Each row below is a small network's average activation on inputs in which a field has the value named, seen along a few directions.
Related values have similar rows: they may be neighbours, one step apart, or belong to one group.
In the rows, 128 means zero.

Other fields shift rows strongly along two fixed directions, in all tables alike. That doesn't count.

Field Kef:
u7: [142 140 122 147 109 137 114 120  98 119]
u1: [148 164 133 116 138 160 113 113 148 102]
u3: [208 127 187 126  95 124 146 171 183 122]
u4: [115 109 127 135 118 126 135 129 152  85]
u5: [149 144 119 101 129 111 129 116 140 137]
u2: [ 76  68 128 119 114 112 154 125 128 149]
u9: [123  72 152 116 107  94 188 161 165 150]
u12: [146 206  66 119 134 139  79  81  82 144]
u6: [136 118 141 128 157 137 137 154 141 132]
u11: [103 126 111 158 127 137 116  91  54 120]
u10: [167 189 132 130 155 136 103 145 160 138]
u8: [ 22  73 118 143 154 122 123 130  86 139]
Kef is arranged as 4 separate groups.
Which other values are in the same group as u4? Give them in the order they are listed. -> u1
Which other values are in the same group as u3? Give them in the order they are listed. -> u7, u11
Which other values are in the same group as u5? Give them in the order they are listed. -> u2, u9, u12

Field Goz:
t7: [136 135 145 138 132 143 121 145 128 125]
t6: [131 125 126 109 138 115 136 142 130 140]
t8: [137  91 142 137 102 107 163 139 127 134]
t5: [ 32  56 110 142 128 129 128  99  84 113]
t1: [144 184  79 121 151 141  88  92  97 154]
t10: [144 133 148 137 132 139 127 151 140 124]
t11: [136 149 126 132 114 133 106 102  92 137]
t3: [118 165  88 133 134 137  87  87 105 117]
t4: [102 101 125 122 135 106 146 144 137 142]
t9: [167 151 146 111 119 130 148 134 169 112]
t2: [114  91 146 123 108 122 160 148 164 117]
t12: [175 153 156 131 142 135 125 154 163 121]
Goz is arranged as 4 separate groups.
Which other values are in the same group as t3? Give them in the order they are listed. -> t5, t9, t2
Which other values are in the same group as t7? Give them in the order they are listed. -> t10, t12
Which other values are in the same group as t1? Give them in the order they are listed. -> t6, t4
